These are the activations of a small neural network, seen along a few directions. Each row is one input.
Each table varies a few parts of the input and shows all the possible inputs, shuffled.
Descriptions start from the smaller parts, as in this example, which fits no table here: ring(5) and (point or (values(2) and line(4)) or ring(9)).
Shared parts are said once, and a part with two or three values counts as separate values.

Other details of the inputs shift rows strongly along two fixed directions, in all tables alike. That doesn't count.

Table:
x1: [ -8   6   3  -2  10   0   1 -11   0   6   4  -5   1  -1 -11]
x2: [ 19   2   3   5   8  -3   5 -11 -11 -14  -2   9  -8  14   3]
x3: [ 13  -1  -2  10   7  -6   1 -15  -8 -12  -2  10  -3  13   3]
x4: [ 18   3   3   5   2  -4   7  -5 -12 -13  -1   5  -8  10  10]
x5: [ -4   7   3  -5   2   7   3   2  -1   6   4  -6 -17  -7  -6]
x6: [-16 -14   2  -4 -13  -9 -19  12  10   6  -1  -4  21 -16   1]
x7: [ -8   3  -2   1   6   5  -3  -7   3   7   3  -1 -13  -5 -12]
x8: [-10  10   3  -5   6   9   7   1   1   2  -3  -1  -5  -7 -11]
x9: [ -6  10 -14  -6   0  18  14   3   5   9  -2  -2   0   5  -7]
x10: [-10  12  -2   1  11  10   6  -7   2   1  -5   0  -5  -3 -15]
x11: [ 20   2   8   7   8  -8   5  -6  -7 -11   1   4  -2  12   9]
x12: [-18 -15   8  -3 -16 -14 -11   8   7  10   8  -3  16 -16  11]
x13: [ -1  12   4 -11   7   9  -1   7  -2   1  -3 -13   1  -5 -12]
x14: [ 47  -6   1  21  11 -15  -5  -4  -9 -32 -12  16   5  27  18]
x15: [  3  10 -14 -12   7  18   6   3   2   9  -2 -11   5   9 -14]
x16: [-12   9   1  -2   7   8   5  -2   3   1  -3   0  -4  -6 -13]
x17: [-10  14   3  -5   4  11  10   4  -1   2  -3  -6  -7  -8  -7]
x18: [  6 -20  -3  14 -11 -20 -20   6   5 -10  -7   7  22  -1  17]
x19: [  0  10   5 -11   8   8  -2   6  -2   1  -3 -11   2  -5 -14]
x20: [ 23   2   3  11   8  -2   4  -4  -6 -11  -2   8 -19  11   6]
x21: [  8 -20 -11   8 -19 -12  -3   6   6   2   3   6  20  11  28]
x22: [ 24   0 -16  10   3   7   8  -4  -1  -4   0   8 -12  24   7]
x23: [ -7  15   4  -5   8  12  11   2  -2   1  -3  -3  -9  -5 -11]
x24: [-21 -19   1   1 -18  -9 -15   8  11  11   6   2   2 -19   5]
x25: [ -5   6 -13 -12  -1  16  11  -3  -2  11   4  -5  -2   8  -8]
x26: [-20 -17   6  -1 -15 -15 -13   4   9  10   7  -2  17 -15   9]
x27: [ -7   7   2  -8   8   6   4 -11  -5   3   2  -1  -7   0 -15]
x28: [ -6   7   5 -11   1   6   6  -2  -6   4   3  -5  -7  -4  -8]
x29: [  6 -17   7  11 -17 -22  -8   7   0  -6   4   4  14  -3  29]
x30: [-19 -18   3  -1 -19  -8 -14  11  10  11   6   0   1 -20   7]
Description of these inputs: values(5) and (point or line(5)).
The inputs of x29 and x5 match in every part but the values(5) part. If x21 is changed in the same way as x29 into x5, which row does it become?
Answer: x22
Which other rows does x10 become when the line(5) part takes its other values? List them by row number.
Answer: x8, x16, x17, x23
Which other rows does x10 become when the values(5) part takes its other values? List them by row number.
Answer: x1, x3, x7, x18
List by row number the other rows that have the values(5) part in common with x25.
Answer: x2, x3, x4, x27, x28

Table:
x31: [ 50 -33   4  30 -16 -40 -25  16  -7 -36 -14  15  32  17  54]
x32: [-57  22   8 -43   1  26  -5  20   7  30   1 -34  20 -42 -44]
x33: [ 28 -43  -1  44 -23 -41 -18  -7   1 -31  -5  38   1   9  47]
x34: [ 36  44  18  -4  49  21  28 -25 -23 -17  -2  -4 -57  22 -31]
x35: [ 14 -30   5  35 -18 -34 -16   3   5 -21  -4  27   1  -5  47]
x36: [-53 -16  -4 -21 -22   2 -26  18  22  29   0 -17  34 -34 -17]
x37: [-18 -21  18  10 -26 -21 -11  15   2  -4   2  10   1 -21  19]
x38: [ 46  33   5  13  51  11  26 -37 -26 -20   2  14 -49  41 -23]
x39: [ 24  39 -32  -4  23  47  49 -24 -13   8   4   2 -56  40 -21]
x40: [ 27  42  13  -3  49  18  35 -42 -24 -11   3   1 -47  27 -31]
x41: [-47  22   1 -30   8  24  -3  14  14  30  -2 -33  16 -31 -46]
x42: [-41 -11 -33 -29 -37  28   9  30  25  45   9 -16  26 -12   1]
x43: [-52 -12  -1 -29 -21   0 -27  19  20  33  12 -21  37 -34 -10]
x44: [ 43 -35   0  30 -18 -42 -18   1  -4 -34  -7  19  42  24  53]
What do these inputs look like to the network?
Answer: values(2) and (point or ring(6))
The inputs of x32 and x37 match in every part but the values(2) part. If x44 is changed in the same way as x32 into x37, which row does it become?
Answer: x40

Table:
x45: [  3 -10  -6   6 -13  -5   3  -4  -2   0   3   7  -1   5  17]
x46: [-10   3   0  -3   7   1   0  -3   3   4  -4  -3  14   0  -9]
x47: [-13   0   2 -11  -9   5  -5  16   5  12   2 -13   0 -17  -3]
x48: [ -5  -6   2  -7   0  -2 -14   1   4   4   2  -3   5  -4  -8]
x49: [ 8  1 -1  5 -2 -1  7  8  0 -7 -7  2 10  6 11]
x50: [-16   2   4 -12   1   1  -5  -1   1  13   3 -14  11  -9 -11]
x51: [-22  -5  -7  -8  -4   5  -8   2   9  10  -3  -3  15 -12 -13]
x52: [  7  -4  -2   9   4  -9 -10  -1   4  -4  -2   3   8   4   1]
x53: [ 24 -16  -6  13 -14 -12  -5   9  -5 -17  -8  10   8   9  28]
x54: [-15   3  21   3   6  -6 -10  -4  -5  -6   0   1 -17 -23  -9]
x55: [-16   1   5 -11   2   1  -8   0   6  14   5 -14   8 -13 -12]
x56: [  2  -7 -10  11  -8  -2   0  -2   2   0   1  10  -8   6   7]
x57: [-22  -7   2  -4  -4  -3 -10   5  13  11   1  -6  18 -15  -6]
x58: [ 8  0  1  6 -2 -1  3  9  4 -6 -6  1  7  2 10]
x59: [ 27  25   1   4  36   9  11 -21  -9 -12  -4  -1 -10  25 -19]
x60: [-25  -3  -4  -9  -4   3  -5   2   8  10  -2  -5  19 -10 -10]
x61: [ 39  10   2  12  20   1  16 -18 -12 -17   2  10 -23  31   5]
x62: [ 2 -3 -9  7 -8 -2  7 -6 -2 -2  3  9  0  9 11]
x63: [ 21  22 -10   9  28  21  20 -19  -8  -6  -7  11 -31  25 -19]
x64: [-17  -7   0 -14  -5   1 -11   2   3  11   4  -7  11 -10 -11]
x65: [-20  -8  -2 -10 -15   4  -4   5   7  17  10  -3  -9 -12  -5]
x66: [ 17 -22  -7  21 -10 -22 -19   1   4 -16  -6  15  17   9  23]
x67: [  3  33  -7 -16  26  34  23  -6  -5   1  -9  -9 -17   9 -34]
x68: [ 24 -19   3  16  -4 -23 -17   0   1 -14  -1  11  11  10  19]
x69: [ 13  26  -4 -11  26  26  23 -20 -13   2   4  -1 -33  19 -29]
x70: [-26  -9 -10  -5 -19   3  -1   4   7  16   8   0   2 -13  -1]
x71: [ 14  30   3 -15  35  20  15 -21 -14  -3  -1  -8 -13  21 -33]
x72: [ -8   1  -7  -4   3   3  -5  -4   1   3  -1  -2   9  -1 -12]
x73: [-4  7 -1 -4 -1  6  0 12  3  4  0 -7  0 -6 -4]
x74: [ -3  -3  27   9   1 -24  -6  -4  -7 -16  -1   9  -4 -15   9]
x75: [-24   5  -4  -9  -6   7   8  -1   3  18   9  -6   0  -9  -4]
x76: [ -6  -3   1  -5  -4   2   1   0   3  11   9  -2 -13  -3  -4]
x77: [ -4   0  -2  -4   4   2 -11  -3   3   4  -1  -6   1  -3 -11]
x78: [ -3   4   3 -14  -5   6   5   8  -4   3   1  -8   5  -2  -1]
x79: [ -5  32  29  -6  35   9  12 -19 -13  -5   1  -9 -31 -12 -33]
x80: [ 3 -7 -7 13 -2 -3  2 -1  6  0 -1 11 -8  5  7]
x81: [ 5 -6  2  3 -6 -5  5 -4 -3  1  8  6 -3  6 14]
x82: [ 19 -11  -5  14 -15 -13  -1   9  -4 -18  -6  10  17  11  30]
x83: [-23  -9   0 -11 -19   1   0   3   3  17  11  -2   3 -12   4]
x84: [-1 -1  5 -8 -4  1 -4 14  2  5  3 -6  0 -8  0]
x85: [ 6 -2  0  6  4 -9 -3 -5 -2 -5 -1  2 15  8  4]
x86: [ 30  15  24  15  26 -13   8 -22 -20 -35 -10  17 -23  14  -1]
x87: [12 -5  1 -1 -4 -1 -5 11 -2 -6 -2  3 -1  2  8]
x88: [ 40  10   5   9  26  -5   7 -18 -15 -22  -4   7  -3  33   0]
x89: [ 13  31  -1 -12  34  21  15 -22 -13  -3  -4 -10 -14  19 -32]
x90: [ 45   8  -1  18  26  -6   0 -17 -10 -22  -8   8 -11  29   0]
x91: [-20   5   1 -12 -10   6   2  14   3  12   3 -12  13 -14  -1]
x92: [-9  2 -4 -6 -8  7  6 10  3  1 -6 -3 11 -3  2]
x93: [-22  -1  -3 -10  -5   1  -6   0   4  10   2  -7  18 -10  -9]
x94: [ -4   5  -1 -11  -6   7   5   7  -3   3  -2 -10   4  -3   0]
x95: [ 17 -23  -2  20 -17 -22  -5   1   2 -10   3  12   2   8  36]
x96: [ 30  20  -5   0  31  13  10 -22 -14 -14  -8   0 -15  26 -21]
x97: [ 11 -22 -10  22 -19 -16   0  -1   3 -11  -3  22  10  11  33]
x98: [11  2  1  6 -2 -3  2  8  0 -6 -1  0  6  3 11]
x99: [ 16 -26 -10  19 -22 -18  -5  -1  -1 -10   0  17   1   9  32]
x100: [ -9   1  -6   1  -2   3   3  -1   5   9   6   0 -11  -1  -4]
x101: [-20  -6  -2  -6 -12   2  -4   5   8  18   8  -7  -9 -14  -3]
x102: [-16  -8   0 -16 -16   4  -5  16   2  10   3  -7   9 -16   0]
x103: [  5  -9  -7   8  -8  -2  -2  -2   0   1   1   7 -12   4   9]
x104: [-14  -2  -5   0  -5   3   8  -1   6  10   3   3   2  -3   4]
x105: [-26   4  25  -2   6  -5 -10   0  -3   1   5  -6 -15 -31 -14]
x106: [-19   1  -1  -7  -8   8  -3  17  12  12  -2  -8   6 -17  -6]
x107: [ 24 -14   3  15 -11 -17  -5  11  -2 -14  -3   5   9   6  30]
x108: [-16   6  -6 -13  -7  12   2  11   2   9   0  -9   5 -11  -8]
x109: [ -5  33  -2 -13  28  27  24 -17  -4  11   7 -11 -27   8 -32]
x110: [-2  3 -2 -7 -3  9 -3 11  1  4 -2 -8 -4 -7 -3]
x111: [ 15 -18  -6  23  -9 -16   1  -2   6 -12  -2  18   3  11  29]
x112: [12  0  2  1 -4 -3  4  7 -5 -5 -3 -4  5  5 13]
x113: [-27 -11 -11  -4 -17   6   1   4  11  16   3   3   2 -14  -1]
x114: [ 27 -14   6  12  -9 -17  -5  11  -3 -15  -1   8  10   8  30]
x115: [-22  -3  -1 -10 -12   3   3   2   4  19  10  -8  -1 -13   2]
x116: [ 13 -17  18  22  -5 -31 -12  -5  -9 -29  -7  21  -4  -7  22]
x117: [-19   0  -5  -7   3   7  -9   1  11   9  -4  -4   7 -10 -17]
x118: [-18   1  -4  -8  -9  11  -4  15  10   9  -4  -5   5 -15  -6]
x119: [-17   5  -4 -11  -6  12  -3  14   6  10   0  -9   2 -14  -9]
x120: [ 5 -6 -3 10  5 -7 -9 -1  7 -4 -6  6  8  3 -1]
x121: [ 11  -5   7   2   5 -11  -8  -3   0  -5   3   0   9   6   4]
x122: [-14   1   7 -16  -9   3   1  14   0  11   5 -12   9 -12   0]
What do these inputs look like to the network?
Answer: ring(6) and (point or (values(3) and line(4)))
The inputs of x75 and x70 match in every part but the ring(6) part. If x88 is changed in the same way as x75 into x70, which row does it become?
Answer: x64
The inputs of x77 and x96 match in every part but the ring(6) part. If x87 is changed in the same way as x77 into x96, which row does it become?
Answer: x102
Which other rows does x119 become when the ring(6) part takes its other values? List them by row number.
Answer: x73, x82, x91, x98, x108
A walk changes only the line(4) part. It starts at x120 and steps to x52. List the rest of the walk in order.
Answer: x90, x68
Which other rows does x104 become when the values(3) part takes its other values? List them by row number.
Answer: x46, x49
List by row number the other rows that have the ring(6) part in common with x82.
Answer: x45, x60, x62, x71, x78, x83, x86, x89, x92, x93, x94, x97
